A small network was shown many inputs. Here are its activations along a few directions, one row for each input.
In each table, some parts of the input vary, and every possible input appears once, in random order.
Descriptions start from the smaller parts, as in this example, which fits no table here: one of 4 places along a line, together with either a single point or one of 9 places along a line or (one of 3 separate values, together with one of 5 places around a ring).
Shared parts are said once, and a part with two or three values counts as separate values.

Table:
r1: [-23   0  -6  -9 -10  20 -20 -15  -8  -5  -3 -14   4  -8   3]
r2: [-22  17 -12  -3 -20  35 -31 -17 -10  20  -5 -16  11  10   5]
r3: [-20   1 -10  -9  -9  25 -19 -14  -1 -12  -4 -13   2  -7   0]
r4: [ 53 -30  39  29   8 -39  87  82  34  35   6  28   6  32 -10]
r5: [ 82 -38  28  18  57 -73  45  22 -12 -25  22  30 -57 -15 -11]
r6: [ 34  -6  24   0  36 -69  58  30  14 -10   0  40  15  11  22]
r7: [-23  11 -14  -6  -8   0 -17 -21 -12 -12  -2 -10  -5 -12  -3]
r8: [-19  17 -15  -3 -20  40 -31 -15  -3  12  -6 -14  10  10   2]
r9: [-22   8  -6  -6 -13  26 -29 -17  -3  12  -2 -10  11  -4   0]
r10: [-19   9 -10  -6 -12  31 -28 -15   4   5  -3  -9   9  -4  -2]
r11: [-20  12 -17  -6  -7   5 -16 -21  -4 -19  -3 -10  -7 -12  -6]
What do these inputs look like to the network?
Answer: either one of 3 separate values or (one of 2 separate values, together with one of 4 places along a line)
Which other rows does r2 become when the place on the line of 4 takes its other values? List them by row number.
Answer: r1, r7, r9

Table:
r12: [-14   6 -10  -1 -10   1   4  -5   3 -12  -4  -9  -5  -2  -6]
r13: [-18   4  -6  -2 -11  -3   4  -6   0  -6  -2 -11  -4  -4  -6]
r14: [ -4  -3  -1   3 -16  39 -15   3   5  18  -3 -13   5  11  -4]
r15: [  1   4  -4 -10  16 -13  -9 -14 -11 -18  -3   8   1  -4  16]
r16: [ -4  -7  -7  -5   5  -8  -2  -8  -7 -29   1  -4 -13 -15  -3]
r17: [-27  -2  -2  -6 -19  21   0   1   9   5  -5 -12  14  -1  -4]
r18: [ 16  -8  -1   1   9   8 -16  -9 -16  -9   7  -4 -22  -6  -5]
r19: [  0  11  -4  -7  12  -7  -9 -15   3  -8  -3  10   6  -3  12]
r20: [ 12 -10   3   2   8   5 -17 -11 -19  -3   9  -5 -21 -10  -5]
r21: [ -6   0  -7  -4   1  -2  -3  -9   7 -19   0  -2  -8 -14  -7]
r22: [  0   2  -7   8 -12  25 -17   4  -3  13   0  -6  -2   6 -10]
r23: [-20   5 -11   0 -15   9  -2   5   5  -7  -6  -5   6  -3  -8]
r24: [ -9  -2  -4  -3   0  -5  -3 -11   3 -12   2  -3  -7 -17  -8]
r25: [ -2   2   1 -10  15 -16  -9 -16 -14 -12  -1   6   1  -8  15]
r26: [ -8  17  -8  -5   0  -4  -2 -11  -1  -2  -6   2  10   9  14]
r27: [ 54 -33  35  19  34 -70  82  61  24  -7  10  30 -13   8  -8]
r28: [-17  12  -3  -9  -9  19  -6  -2   9   9  -8  -1  29  13  17]
r29: [  6   4  -6   6  -7  17 -10  -5  -6   8   1 -10 -13   7  -8]
r30: [ 11  -4   1   4   4  11 -17 -11  -6   8   8  -4 -16  -8 -10]
r31: [-11  16  -3  -6  -1  -8  -2 -12  -4   5  -4   0  11   6  13]
r32: [-16  15  -4  -5  -7   0  -9  -2  -2  10  -5   4  22   4  10]
r33: [ -3  10   0  -8  11 -10 -10 -16   0  -2  -1   8   7  -6  11]
r34: [ -7  -5   3   3 -17  35 -16   1   2  24   0 -14   6   8  -5]
r35: [ 15  -2  -3   3   5  14 -17 -10  -3   1   5  -3 -16  -5 -10]
r36: [-24   0  -5  -5 -18  25   0   3  12  -1  -7 -10  13   2  -3]
r37: [-20  10   1 -10  -9  16  -7  -4   6  15  -6  -3  29  10  16]
r38: [-13  17  -8  -4  -6   4  -8  -1   1   3  -7   5  22   7  11]
r39: [ 76 -35  36  26  31 -53  73  61  11  18  14  30 -27  12  -4]
r40: [ -3   0  -3   8 -13  21 -18   2  -6  19   2  -8  -1   3 -10]
r41: [ -7  -8  -3  -4   4 -12  -3 -10 -10 -23   2  -6 -12 -19  -3]
r42: [  2   2  -2   6  -8  13 -10  -7  -9  14   4 -11 -13   5  -8]
r43: [-23   3  -7   0 -16   6  -2   3   2   0  -4  -6   7  -6  -9]
r44: [ 63 -24  38  15  39 -76  76  50  17   2   8  48   4  20   7]
The inputs of r21 and r35 match in every part but one. If r12 is changed in the same way as r21 into r35, which row does it become?
Answer: r29
What do these inputs look like to the network?
Answer: one of 3 separate values, together with either a single point or (one of 2 separate values, together with one of 5 places along a line)
Which other rows does r38 become when the choice among 2 separate values takes its other values? List them by row number.
Answer: r32

Table:
r45: [-11  11  -9  -8  -3   3 -17 -21 -13  -4  -4  -2   3  -1   9]
r46: [-22   3  -6  -4 -11   8  -2  -3   2  -9  -3 -13   5  -2  -5]
r47: [ -8   8  -9  -8   4   1 -24 -24 -20 -10   1  -3  -6 -11   7]
r48: [-10   2  -5   3 -15  14   2   4   6   4   1 -10  -3  -1 -14]
r49: [ 70 -32  44  20  43 -87  97  71  24   6   8  49  -3  18   6]
r50: [-16  14  -6  -7  -7   6  -9 -10  -7   1  -4  -2  15   5  11]
r51: [  3  -9   2   5 -12  25   1  12   4  10   2  -9  -2   6  -9]
r52: [ 82 -37  39  19  56 -93  79  50   8 -16  18  43 -30  -2  -1]
r53: [-24  13  -9 -16  -2   8 -21 -29  -2 -10  -6  -3  12  -7  12]
r54: [-27  15 -14  -9 -11  10 -12 -11   3 -12  -7  -3  18  -2   4]
r55: [-28  17  -7 -15  -6  11 -14 -19   4  -4  -6  -3  24   0  14]
r56: [  1  -1   6   8 -12  19  -4  13   6  30  -1  -1  12  14  -3]
r57: [ 11   4  -5  -1  11   8 -26 -18 -15  -1   5  -4 -16  -6   2]
r58: [  7 -12   0   5  -8  22  -6   2  -2   4   2 -10 -14   0 -10]
r59: [ -3  -3  -7   3  -4   9 -12 -10  -7  -7   6 -11 -23 -17 -16]
r60: [ 12  -6   2   6   3  12 -21  -8 -12   7   7  -5 -16  -6 -11]
r61: [ 0 10 -1  1 -5 15 -8  3  4 22 -4 -1 13 15 10]
r62: [-31  18  -5 -13 -10  11 -11 -12   9   6 -10  -1  33   4  18]
r63: [-20  11 -10 -17   5   5 -28 -32 -10 -15  -2  -4   4 -16  10]
r64: [-13   2  -3   4 -19  15   5  11  11  15  -3  -9   5   3  -9]
r65: [-15  -2  -9  -5   0   2 -16 -17 -11 -21   1 -14 -16 -17  -7]
r66: [-30  16 -12  -8 -15  11  -9  -4   8  -2 -11  -1  27   2   9]
r67: [ -6  -1  -7   3 -11  11  -5  -7   0  -1   1 -11 -15  -8 -15]
r68: [-23  12 -16 -10  -6   7 -20 -21  -3 -18  -7  -4   6  -8   3]
r69: [  9  -4   2   7  -4  15 -14  -4  -5  13   3  -4  -8   4  -9]
r70: [  3   9  -2   0  -1  14 -11  -4  -2  11   0  -3   4  11   5]
r71: [ 78 -36  40  20  50 -91  87  53  15 -11  13  45 -22   8   0]
r72: [ 4 -2  4  7 -8 18 -7  6  1 19  3 -3  4 10 -8]
r73: [-20  10 -17 -10   0   4 -27 -25 -10 -24  -3  -5  -3 -18   1]
r74: [ 10 -14   0   5  -1  19 -13  -1  -9  -1   6 -10 -22 -10 -12]
r75: [-19  15  -5  -6 -11   7  -6  -4  -2  12  -8   0  23   9  15]
r76: [-25   4  -5  -3 -15   8   2   4   8   1  -7 -11  13   2   0]
r77: [  0  -9   4   6 -16  25   4  19   9  21  -2  -7   6  10  -5]
r78: [-18   0  -9  -4  -7   5  -9 -13  -3 -15  -3 -13  -7  -8  -6]
r79: [  7   7  -5   0   4  11 -18 -15  -8   5   0  -4  -8   4   4]
r80: [ 74 -32  42  19  46 -88  94  64  19  -5  12  47 -11  14   1]
The inputs of r62 and r63 match in every part but one. If r75 is changed in the same way as r62 into r63, which row does it become?
Answer: r47
What do these inputs look like to the network?
Answer: one of 4 places along a line, together with either a single point or one of 8 places around a ring
Which other rows does r48 become when the place on the ring of 8 takes its other values? List them by row number.
Answer: r46, r50, r51, r54, r55, r70, r72
Which other rows does r65 become when the place on the line of 4 takes its other values? List them by row number.
Answer: r46, r76, r78

Table:
r81: [  2   1   5  -7   8  -2  -8 -10 -11   4  -1   3   6   4  18]
r82: [  5  -2  -4   2  -3  25 -15  -7   2   0   4 -11 -12  -1  -8]
r83: [-10  10   1  -8   1   5 -11  -5  -4   7  -3   3  22   6  17]
r84: [-13   1   1   2 -18  31 -10   4  12  25  -4  -9  16  10  -3]
r85: [-23   4 -14  -7  -9   9  -6  -7   6 -22  -7  -8   2 -11  -2]
r86: [ 57 -37  33  14  37 -79  84  56  22 -17  10  35 -15   0  -5]
r87: [ -3   2  -9   4 -12  30 -13   2   6   5  -4  -8  -1   6  -5]
r88: [ 15 -10   4   5   1  19 -16  -2  -6  13   8  -4 -14  -5  -8]
r89: [-15  -1  -9  -9   0   5  -7 -16   2 -27   0 -10  -9 -17  -6]
r90: [ 64 -23  33  26  33 -82  81  55  12   2  11  36 -20  12  -7]
r91: [  0  11  -6 -10  11   2 -17 -21  -5 -10   0   2   2  -1  13]
r92: [-23  18 -14   0 -22  11  -4  -6  -2   5  -6  -9   8   6  -4]
r93: [-16  17  -6 -10  -6  10  -9 -11   1   4  -8   4  25  10  15]
r94: [-10   2  -4   2 -21  32  -7   3   7  14  -4  -9  11  10  -5]
r95: [ 71 -25  38  15  49 -80  77  49  15   0  10  48  -4  15  14]
r96: [ -5   2  -3   3  -7  -1  -4  -6 -14   6   1 -10 -10   1  -2]
r97: [ -7  13 -14   0  -4   3 -12 -17  -8  -8   1 -11 -15  -4  -7]
r98: [  3   5  -5   4   0  -3 -13 -12 -16   5   5  -4 -17  -9  -7]
r99: [-26  -3  -3  -7 -10   7  -2   1   3 -10  -3  -8  10 -10  -2]
r100: [ 10   4   3  -6  15  -4 -19 -17 -12   3   4   9   0  -6  13]
r101: [ 76 -38  41  24  37 -58  81  68  21  10  13  37 -19  18  -8]
r102: [-18  16   0 -10  -4   8 -12 -10   6  14  -8   3  30  10  18]
r103: [-25  17  -9   0 -19   9  -7  -5   3  16  -5  -9  13   6  -2]
r104: [ -6  -8  -1  -6   4  -2  -9 -11  -6 -14   3  -3 -11 -22  -6]
r105: [-17  11  -7   2 -14   5  -6   1  -6   9  -1  -9   5   3  -3]
r106: [  7   6  -2  -6  14  -3 -21 -20 -12  -7   1   7   1  -1  10]
r107: [-15  18 -19   2 -13   8 -10  -8  -3  -3  -6  -8  -3   2  -4]
r108: [ -9  -6  -5  -5   4  -1 -12 -14  -6 -23   1  -5 -10 -17  -8]
r109: [  0   7 -10   4  -1  -2 -16 -15 -15  -4   3  -6 -16  -4 -10]
r110: [-34   3  -5  -8 -15  11  -4  -4  13  -4  -7  -8  17  -7  -1]
r111: [ -5  -4   3   3 -13  27  -9  10   3  18   1  -9   9   6  -4]
r112: [-31   5 -10  -9 -17  12   0  -5   8 -14  -7  -8  13  -7  -3]
r113: [-14 -12   1  -6  -3   0   1  -5  -4 -13  -1  -9  -5 -12  -1]
r114: [  7 -13   7   4  -6  21  -6   4  -5  15   3 -10  -7   4  -3]
r115: [ 11  -7   0   6   0  20 -20  -6  -6   3   5  -5 -13  -1 -10]
r116: [ -7  17 -11  -8   2   7 -15 -13   0  -5  -8   4  13   6  17]
What do these inputs look like to the network?
Answer: one of 4 separate values, together with either a single point or one of 8 places around a ring
Which other rows does r113 become when the choice among 4 separate values takes its other values? List them by row number.
Answer: r81, r96, r114
Which other rows does r100 become when the choice among 4 separate values takes its other values? List them by row number.
Answer: r88, r98, r104

Table:
r117: [ -8   8  -6  -6   1  13 -29 -28 -11   4   2  -9  -5  -6   2]
r118: [ 69 -27  38  20  48 -95  91  60  16 -11  13  44 -13  12  -1]
r119: [-16  -1  -6   1 -22  29  -5   5   2   7  -3 -19   2   6  -5]
r120: [-24  10  -9  -8 -15  15  -3  -5   1   0 -10 -10  16   9  10]
r121: [ -7  17  -4   3 -15  26 -14  -1   8  26  -5  -2  19  17   3]
r122: [-25  19 -10  -4 -19  15  -2   1  15  11 -11  -1  25  11   4]
r123: [-25  11 -11 -12  -5   2 -15 -27  -4 -13  -3 -10   2 -13   4]
r124: [-18   0  -8  -4  -9  17 -17 -17  -3  -5   2 -18 -12 -15 -12]
r125: [-17   6  -2  -4 -14  28 -10   4  16  15  -6   0  27   8   3]
r126: [ 76 -43  45  19  52 -81  82  62  20  -4  12  43 -17   6   5]
r127: [ 78 -44  42  27  38 -81  91  61  17  -5  15  40 -28  10 -16]
r128: [ -7   8  -3  -1 -11  26 -16  -7  -6  16  -3 -10   9  16   8]
r129: [-19  15 -22  -9  -1   4 -24 -30 -11 -28  -4  -7  -8 -14   3]
r130: [-18   1  -2  -6  -7  13 -21 -10  -9   3  -1  -5  10  -8   2]
r131: [-17  -1  -3 -13  -1  15 -24 -23  -3  -9   1  -8   3 -16   2]
r132: [-16  -2  -1  -8 -11  28 -11  -2   1   4  -5  -9  17   6   8]
r133: [ -2  12 -17  -5   5  14 -38 -32 -18 -12   1  -7 -14  -6   1]
r134: [-16   7  -8   5 -25  29  -3  10  16  18  -5 -11  13   8 -11]
r135: [-19   2  -8   2 -17  14 -15  -3  -9   6   0 -14  -5  -8 -11]
r136: [-26  13 -10  -6 -12   0 -12 -13 -10  -1  -5  -6   9  -5   4]
r137: [ -9  11  -5   0  -7  11 -26 -15 -16  15   0  -6   2   2   3]
r138: [ 89 -30  40  22  48 -79  82  58   9   7  15  47 -24  12   6]
r139: [-12   5 -18  -2  -5  18 -27 -21 -10 -20   0 -15 -22 -16 -13]
r140: [-10   4 -13 -11   3  16 -33 -27 -10 -24   0  -6  -7 -17   1]
What do these inputs look like to the network?
Answer: one of 4 separate values, together with either a single point or one of 5 places along a line
The inputs of r129 and r140 match in every part but the choice among 4 separate values. If r120 is changed in the same way as r129 into r140, which row does it become?
Answer: r132
Which other rows does r117 become when the choice among 4 separate values takes its other values? List them by row number.
Answer: r123, r124, r131
